Here are a small network's activations along a few directions, averaged over the inputs that share one value of a field.
Related values have similar rows: they may be neighbours, one step apart, or belong to one group.
(in the rows, 500 means zero)
Random noise pushes rows far along 4 fixed directions. That doesn't count. These rows show it; they differ only by the noise:
[671 457 314 686 348 555 360 424 460 233 535 270 475 647 518 226 266 438
 333 439]
[599 390 398 479 445 538 363 484 522 421 392 485 351 649 452 383 614 527
 294 552]
[490 482 470 437 469 505 434 428 472 482 473 433 517 537 480 492 464 551
 492 548]
[444 568 519 293 546 453 388 477 616 607 391 543 508 534 447 634 672 483
 450 559]
[638 584 481 743 377 467 503 488 567 287 529 428 425 634 412 429 555 447
 450 392]
[560 651 450 549 443 454 393 461 619 397 505 387 554 579 470 486 463 368
 437 420]


Field Ker:
d2: [497 551 453 426 480 505 377 431 519 453 523 404 579 534 491 511 417 465
 449 496]
d14: [527 518 645 854 475 425 738 523 539 410 551 546 379 574 440 532 762 557
 564 349]
d6: [497 652 617 715 530 385 675 534 507 422 539 591 528 473 473 609 616 417
 628 303]
d15: [461 421 529 166 609 549 385 519 535 670 430 563 567 469 599 484 564 569
 333 651]
d13: [608 624 517 598 448 458 416 523 680 416 493 518 360 626 417 545 671 340
 346 432]
d11: [539 633 351 615 475 518 474 591 542 463 584 414 546 393 566 443 241 299
 527 409]
d3: [490 608 524 571 538 384 535 527 687 427 435 546 532 643 496 592 647 325
 395 395]
d4: [339 543 447 149 630 506 404 474 673 701 448 498 665 409 630 638 397 467
 520 569]
d16: [457 627 621 518 556 400 509 540 560 638 505 570 517 402 410 720 640 482
 658 481]
d8: [469 381 380 397 520 613 460 467 527 468 497 402 494 504 620 430 342 566
 451 576]
d12: [504 565 465 576 498 503 537 569 576 441 619 486 536 420 540 530 416 405
 568 409]
d1: [588 386 575 517 482 589 593 536 503 467 466 594 397 602 517 383 699 592
 420 594]
d5: [439 447 492 516 575 459 535 562 405 584 447 658 471 446 513 519 551 467
 513 463]
d9: [558 386 297 313 524 547 271 492 388 658 421 475 450 446 515 361 350 403
 332 579]
d7: [651 379 568 660 452 542 594 660 489 458 447 621 337 537 439 349 727 562
 371 502]
d10: [604 786 616 655 501 431 529 706 706 490 527 681 437 506 380 522 718 198
 469 306]
Each value of Ker is a pair of two hidden parts, and every pair occurs once (4 first parts, 4 second parts).
d13 and d16 share the first part; d13 and d4 share the second. Which value has the first part of d4 and the second part of d16?
Answer: d12
d1 and d7 share the first part; d1 and d3 share the second. Which value has the first part of d3 and the second part of d7?
Answer: d6
d2 and d9 share the first part; d2 and d8 share the second. Which value has the first part of d8 and the second part of d9?
Answer: d11

Field Lan:
v15: [540 151 406 540 432 537 467 397 143 366 446 616 312 594 455 397 587 784
 477 609]
v6: [460 573 695 346 507 472 470 539 711 640 357 667 505 497 439 772 969 462
 392 533]
v1: [611 740 557 589 503 407 480 603 809 483 454 504 642 593 521 451 558 230
 370 398]
v3: [434 350 673 190 601 513 457 491 497 798 430 626 253 419 400 719 772 754
 513 772]
v5: [575 637 505 761 396 470 697 560 443 426 650 495 593 422 392 586 429 538
 716 479]
v11: [628 431 446 528 406 563 409 524 478 407 498 429 364 572 355 363 376 568
 435 583]
v13: [610 529 349 472 408 529 413 598 481 508 609 398 510 390 536 281 276 307
 410 399]
v2: [554 505 488 638 523 470 573 457 459 542 418 540 393 574 458 521 668 425
 501 514]
v8: [444 503 707 408 569 577 603 571 443 589 516 790 512 447 552 518 613 610
 577 489]
v14: [424 424 432 408 484 557 508 419 577 425 458 398 517 544 568 500 404 607
 554 538]
v12: [535 337 432 620 520 536 479 437 214 553 502 384 525 410 583 342 271 435
 528 497]
v7: [374 551 430 260 625 488 519 372 616 584 486 471 584 455 576 627 412 596
 544 503]
v10: [406 413 524 716 467 466 637 609 420 344 509 552 424 502 529 535 517 637
 660 543]
v9: [552 390 393 346 520 638 373 463 460 434 466 351 540 597 579 255 512 562
 249 566]
v16: [487 409 585 562 527 411 437 501 500 486 383 651 252 658 336 574 854 579
 378 454]
v4: [418 234 362 396 546 596 538 549 412 570 460 564 392 494 593 387 434 534
 399 572]
Each value of Lan is a pair of two hidden parts, and every pair occurs once (4 first parts, 4 second parts).
v3 and v11 share the first part; v3 and v16 share the second. Which value has the first part of v16 and the second part of v11?
Answer: v15
v14 and v7 share the first part; v14 and v6 share the second. Which value has the first part of v6 and the second part of v7?
Answer: v9
v13 and v5 share the first part; v13 and v4 share the second. Which value has the first part of v4 and the second part of v5?
Answer: v10
